A small network was shown many inputs. Here are its activations along a few directions, one row for each input.
Each table varies a few parts of the input and shows all the possible inputs, shuffled.
Descriptions start from the smaller parts, as in this example, which fits no table here: one of 2 separate values, together with either a single point or one of 9 places along a line or (one of 6 places along a line, together with one of 8 places around a ring).
Shared parts are said once, and a part with two or three values counts as separate values.
(in the rows, 128 means zero)

Other details of the inputs vary at random and push rows far along two fixed directions, the same in every table; ignore that.

Table:
R1: [120 165 128 160 105 144 110 107 124 155 139 109]
R2: [111 157 126 155  87 150 134 106 134 150 130 110]
R3: [154  92 139  63 133 110 149 172  70 136 101 189]
R4: [108 120 121 183 111 131 144 102 131 128 116 119]
R5: [115 162 127 159  98 147 116 108 126 154 136 109]
R6: [144 152 137  48 202 181 130 209 250  49 158  40]
R7: [130 157 156  48 225 207 164 155 219  51 136  56]
R8: [111 155 136 142  91 119 127  99 123 161 132 103]
R9: [177  79 125  77 151  90 161 159  74 144 100 179]
R10: [124 127  94 160 102 105  85  99 156  91 130 129]
R11: [113 139  94 166 108  91  98 111 143  89 117 127]
R12: [106 119 131 172 117 106 138  93 127 137 120 106]
R13: [150 110 121  60 144 128 136 181  75 160 115 198]
R14: [ 99 141 150 160 105 110 134  98 130 139 128 118]
R15: [116 161 126 157  93 146 128 104 131 152 132 110]
R16: [156 128 150  89 252 191 152 159 222  52 115  58]
R17: [106 147 141 175 113 136 124 109 130 133 130 128]
R18: [140 102 104  57 120  96 120 221  95 141 147 190]
R19: [159  97 142  66 145 108 132 173  64 138 107 188]
R20: [119 106 120 178 103 144 130  91 142 133 127 121]
R21: [146 121  92  45 129  85 108 182  93 118 109 204]
R22: [ 92 157 124 157 102 150 140 106 133 141 138 129]
R23: [162 113 153  75 239 201 136 141 222  46 132  49]
R24: [158  95 134  74 139 115 150 177  82 146  97 201]
R25: [115 160 138 145 103 117 110 101 118 164 140 102]
R26: [161  70 121  75 144 105 153 166  66 133  93 177]
R27: [161 111 147  80 236 209 155 145 244  50 122  57]
R28: [137 115 128 171 110 122 131  78 134 136 140 115]
R29: [ 97 160 124 159 108 147 134 105 130 143 141 130]
R30: [130 164 134 146  92 122 136  94 120 156 141 108]
R31: [111 163 132 148 106 122 142  93 119 148 151 127]
R32: [105 157 112 154 101  96  95 114 148  90 125 135]
R33: [136 139 152  66 216 174 137 208 252  29 154  58]
R34: [118 150 147 165 106 113 143  92 126 134 137 124]
R35: [ 93 154 134 144 104 119 133  99 122 153 142 121]
R36: [162 122  91  41 117  83 100 183  94 124 101 188]
R37: [112 125 133 176 129 104 121  95 122 139 126 104]
R38: [157  71 101  82 128  82 124 217  93 125 127 179]
R39: [120 107 125 171 102 137 124  83 125 126 134 112]
R40: [163 100 137  77 150 113 132 179  76 149 103 199]
R41: [116 161 131 150  95 135 109 101 104 150 142 104]
R42: [ 98 160 130 152 109 136 115 101 104 141 151 122]
R43: [148 111 133  48 151 101 131 171  72 167 120 183]
R44: [114 125 122 187 123 129 128 105 124 132 122 118]
R45: [177  61 116  81 147 122 127 165  85 151 105 191]
R46: [112 156 129 147  83 137 127 100 111 146 135 106]
R47: [118 106 131 166 110 121 123  84 140 140 131 108]
R48: [100 142 139 172 101 138 141 106 137 130 124 129]
R49: [113 124 121 186 118 128 139 101 128 130 118 120]
R50: [124 112 132 169 124 120 107  85 136 142 138 106]
R51: [120 109 107 167 102 123 101 141 167 106 168 107]
R52: [130 115 121 182 123 140 107  92 134 137 136 121]
R53: [102 165 127 163 119 145 116 107 124 147 147 128]
R54: [167  76 123  79 155 103 136 168  61 136  99 176]
R55: [104 146 152 164 118 109 117 100 126 141 135 115]
Description of these inputs: one of 5 places along a line, together with either one of 2 separate values or one of 9 places around a ring.
- The inputs of R52 and R16 match in every part but the place on the line of 5. If R28 is changed in the same way as R52 into R16, which row does it become? => R9
- Which other rows does R19 become when the place on the ring of 9 takes its other values? List them by row number. => R3, R14, R17, R24, R34, R40, R48, R55
- Which other rows does R21 become when the choice among 2 separate values takes its other values? List them by row number. => R18
- Which other rows agree with R6 in the place on the line of 5? List them by row number. => R1, R2, R5, R8, R15, R25, R30, R36, R41, R46
- Which other rows does R22 become when the place on the ring of 9 takes its other values? List them by row number. => R7, R13, R29, R31, R35, R42, R43, R53

Table:
R56: [170  77 142 103 148  94 151 143  63 141  80 181]
R57: [ 86 171 130 185 126 151 117 116 195  97 159  56]
R58: [147 111 118  75 127  74 112 177  82 133 112 187]
R59: [159  96 108  74 111 103 118 172  89 140 119 190]
R60: [147 112 105  79 126  78 118 178  82 131  99 187]
R61: [171  70 130 107 153 107 148 141  66 147  88 187]
R62: [137 115 159  79 200 141 176 135 154  88  97 129]
R63: [ 92 198 158 157 132 191 145  80 149 141 162  56]
R64: [ 90 142 102 197  58  94 109 120  96 161 142 140]
R65: [ 85 142 158 185 142 160 168  88 171 109 136  82]
R66: [101 171 137 161  71 144 128  79  54 192 133 142]
R67: [ 96 209 170 157 129 160 147  64 169 143 132  64]
R68: [160  97 100  80 106 112 121 175  88 133 105 192]
R69: [ 99 175 129 162 120 125 111  91 196  81 151  63]
R70: [106 173 138 165  70 119 132  69  75 212 128 154]
R71: [174  75 149  86 203 178 147 126 157 109 105 100]
R72: [145 105 116  67 119  75 112 169  85 132 113 185]
R73: [151 136 137  57 176 133 127 165 185  63 125 100]
R74: [153  96 113  72 108  90 130 184  88 149 130 176]
R75: [ 90 178 141 172 131 126 100  99 189  84 154  68]
R76: [175  61 135  86 146  98 140 123  66 159  90 167]
R77: [ 93 169 137 183 126 158  99 101 192  91 160  74]
R78: [147 125 140  70 189 156 127 183 182  88 149 107]
R79: [149  92 100  79 116 106 124 181  88 147 120 187]
R80: [138 123 138  63 179 150 135 184 183  86 139  96]
R81: [173  72 150  86 205 173 153 132 159 117 120  94]
R82: [ 90 146 145 183 148 151 155  67 165 104 128 100]
R83: [ 92 174 119 183 134 144 104  97 194  88 149  71]
R84: [121 105 131 219  85 122 129  76  74 161 110 153]
R85: [142 130 114  67 189 149 128 164 187  72 119 106]
R86: [107 140  97 177  57  80  98  93  99 151 147 152]
R87: [180  57 124 104 145 121 143 137  72 158  88 182]
R88: [146 128 134  74 186 160 122 177 180  78 128 114]
R89: [ 87 170 135 179 127 147 115 118 195  97 165  58]
R90: [102 167 130 175 113 162 106  96 200  82 155  69]
R91: [143 157 174  57 178 178 174 155 153 151 123  98]
R92: [ 98 180 142 153  75 111 134  75  51 187 126 137]
R93: [ 97 139 104 199  61 103 100 111  99 161 153 147]
R94: [174  81 144  96 206 167 160 139 165 108 113 100]
R95: [101 174 130 156  78 125 130  73  53 193 134 144]
R96: [ 98 146  90 193  69  87  96 103  96 150 132 154]
R97: [174  88 137  90 210 153 152 126 161 100 101 106]
R98: [149  92 113  75 116 101 118 180  88 149 133 187]
R99: [ 92 147  99 180  58  76  98  96  96 143 126 147]
R100: [119  88 133 203  79 110 128  68  77 191 130 123]
R101: [118 122 147 199 144 157 146  75 174 121 132  53]
R102: [ 97 142  96 200  59 106  97 106  95 152 131 156]
R103: [143  80 136  96 142 125 165 145  71 146  92 208]
R104: [108 135 109 183  49 102 101 107 104 153 159 145]
R105: [101 167 119 181 115 164 120 102 206  86 159  59]
R106: [ 96 140  97 200  61 103 103 112 100 159 147 147]
R107: [143  77 136  96 142 120 172 152  73 154 108 203]
R108: [ 96 138 102 180  62  84  90  95  98 151 146 153]
R109: [151  97 113  83 122 100 118 187  85 150 132 189]
R110: [160 100 106  71 114  89 114 168  89 133 120 189]
R111: [107 135 105 182  53  96 105 105 104 159 160 145]
R112: [173  94 148  87 203 139 156 128 155  96  93 102]
R113: [160 102  93  75 114  94 120 169  89 131 108 189]
R114: [146 128 128  77 187 165 125 177 180  78 121 113]
R115: [120 119 138 190 146 154 126  45 164 123 133  65]
R116: [ 89 167 117 183 119 166 109  95 199  85 143  68]
R117: [141 127 145  69 186 148 132 190 179  89 144  98]
R118: [ 98 179 121 170 116 136 114  92 199  72 138  60]
R119: [146 132 128  70 195 141 122 172 181  76 130 111]
R120: [143 131 149  57 127 132 161 164  43 190 120 163]
R121: [101 138 114 183  45  94 106 113 101 154 155 137]
R122: [160  91 161 106 197 160 170 155 150 104 105 102]
R123: [157 129 150  61 127 138 159 155  68 205 117 182]
R124: [172  62 136 112 147 120 156 154  66 157 100 184]
R125: [ 91 164 130 177 120 160 103  95 198  87 155  70]
R126: [ 95 151 108 188  65  74  94 103  92 146 131 149]
R127: [148 127 127  69 171 157 144 184 187  77 128  93]
R128: [137 124 126  68 179 154 141 184 184  84 127  95]
R129: [147 131 135  68 196 141 119 171 180  78 136 111]
R130: [106 170 145 169  64 139 132  75  77 210 126 152]
- The inputs of R128 and R79 match in every part but one. If R65 is changed in the same way as R128 into R79, which row does it become? => R107
- The inputs of R105 and R118 match in every part but one. If R94 is changed in the same way as R105 into R118, which row does it become? => R112
- What is each input in this table made of? => one of 5 places along a line, together with either one of 2 separate values or one of 4 places along a line or one of 9 places around a ring
- Start at R100 and move only the place on the line of 5, one step at a time. The first step leads to R81. Which rows follow, in order? => R71, R115, R76
- Which other rows does R120 become when the choice among 2 separate values takes its other values? List them by row number. => R91

Table:
R131: [119 134 131 152 107 136 136 110 128 145 134 117]
R132: [131 149 144  99 184 157 144 144 173  95 120 101]
R133: [130 119 120 141 127 118 123 114 130 119 128 119]
R134: [117 136 124 164  93 136 124  99 112 151 133 132]
R135: [119 126 116 162 117 121 120 107 132 123 123 125]
R136: [112 152 132 144 108 121 131 109 126 134 126 119]
R137: [119 128 139 137 168 150 138 127 179  84 134  88]
R138: [163  87 121  79 152 116 137 170 104 121 100 179]
R139: [174  89 124  51 145 127 137 169  82 151 106 179]
R140: [ 99 147 134 162  96 112 130 106 108 143 131 131]
R141: [176  85 131  56 145 123 133 167  84 157 111 178]
R142: [110 131 132 171  94 128 137 107 115 158 136 131]
R143: [120 128 125 157  98 127 132 109 102 158 136 135]
R144: [140 136 147 107 185 176 135 126 190 104 136  71]
R145: [125 125 135 144 126 141 142 125 123 143 136 128]
R146: [106 127 134 168  94 128 136 108 109 156 139 130]
R147: [117 149 131 157  99 114 112  93 111 145 132 126]
R148: [111 155 123 122 136 139 123 147 179  93 147 115]
R149: [140 129 144 115 188 156 132 125 201  75 136  67]
R150: [129 120 123 138 122 116 125 114 135 120 124 117]
R151: [153 113 107  45 133 108 124 193 110 121 120 186]
R152: [123 134 107 141  96 119 101 140 128 132 145 117]
R153: [121 147 129 132 121 121 126 110 118 133 129 119]
R154: [128 123 117 148 116 121 116 105 128 118 124 126]
R155: [127 128 135 151 116 133 124 103 124 150 143 112]
R156: [112 113 124 163 102 106 127 116 110 135 126 141]
R157: [122 128 120 154 100 126 121 103 101 162 131 134]
R158: [124 127 124 152  99 124 126 104  99 160 137 130]
R159: [126 127 129 137 140 134 133 119 162 101 124 102]
R160: [110 150 133 153 117 123 134 113 123 133 131 125]
R161: [110 145 134 140 129 128 130 120 122 129 126 129]
R162: [110 130 131 171  98 137 128 104 107 151 138 135]
R163: [121 147 131 128 127 126 133 120 125 127 126 122]
R164: [111 122 116 183 100 109 119 104 112 139 124 144]
R165: [169  94 107  50 136 114 122 211 102 131 118 173]
R166: [121 133 130 148 108 133 131 105 126 147 136 112]
R167: [172  84 134  57 143 115 141 170  89 160 114 169]
R168: [115 140 111 135  88  97  97 126 117 142 149 147]
R169: [120 150 143 122 149 141 144 130 158 110 125 104]
R170: [133 160 145  93 184 169 135 125 192  77 124  72]
R171: [167  87 117  70 148 115 132 167 100 121  98 178]
R172: [107 119 118 181 101 108 118 105 108 138 128 143]
R173: [110 155 124 159  93 120 120  98 111 139 125 134]
R174: [133 153 154  97 181 156 138 128 193  88 131  67]
R175: [126 135 144 124 191 173 138 129 208  59 129  72]
R176: [113 134 129 173  96 137 129 103 114 152 134 136]
R177: [133 154 149 100 188 160 132 127 188  90 128  73]
R178: [126 144 128 117 135 128 131 127 124 128 117 132]
R179: [164 107 123  46 154 110 135 171  83 142  98 177]
R180: [167  83 127  74 148 103 131 162 106 132 111 160]
R181: [136 118 127 142 128 122 115 111 134 118 128 122]
R182: [127 142 138 128 131 121 124 114 126 133 132 115]
R183: [118 135 126 155 115 142 129 107 125 146 132 121]
R184: [117 116 122 165 101 106 128 116 114 137 123 144]
R185: [103 149 130 164  97 119 122 102 106 139 129 138]
R186: [107 128 129 172 102 134 129 105 106 157 137 134]
R187: [124 122 120 153 119 119 126 113 129 121 127 124]
R188: [102 153 103 150  79 105  98 114 126 132 148 136]
R189: [124 117 111 158 104 105 113 105 106 139 123 141]
R190: [138 111 116  62 135 108 126 192 109 121 129 183]
R191: [118 145 125 141 136 152 119 154 180  97 150  89]
R192: [162 108 130  47 148 108 141 170  92 138 103 165]
R193: [117 125 126 164 104 130 132 113 105 161 131 144]
R194: [120 156 154 103 190 168 149 137 190  77 133  73]
R195: [115 125 137 152 118 139 140 118 116 144 141 125]
R196: [139 145 138  97 188 173 116 160 224  70 153  46]
R197: [121 130 124 126 132 140 118 166 151 108 147 111]
R198: [160  85 124  81 155 111 142 173 103 125 107 174]
R199: [121 120 118 172 102 104 108  97 112 142 130 132]
R200: [161 109 131  55 155 119 143 178  94 133  99 184]
- What is each input in this table made of? => one of 5 places along a line, together with either one of 2 separate values or (one of 3 separate values, together with one of 4 places along a line)
- The inputs of R162 and R139 match in every part but the place on the line of 5. If R185 is changed in the same way as R162 into R139, which row does it become? => R170
- The inputs of R189 and R199 match in every part but the place on the line of 5. If R152 is changed in the same way as R189 into R199, which row does it become? => R196
- Which other rows does R140 become when the choice among 3 separate values takes its other values? List them by row number. => R146, R156
- Which other rows does R171 become when the place on the line of 4 takes its other values? List them by row number. => R135, R159, R187
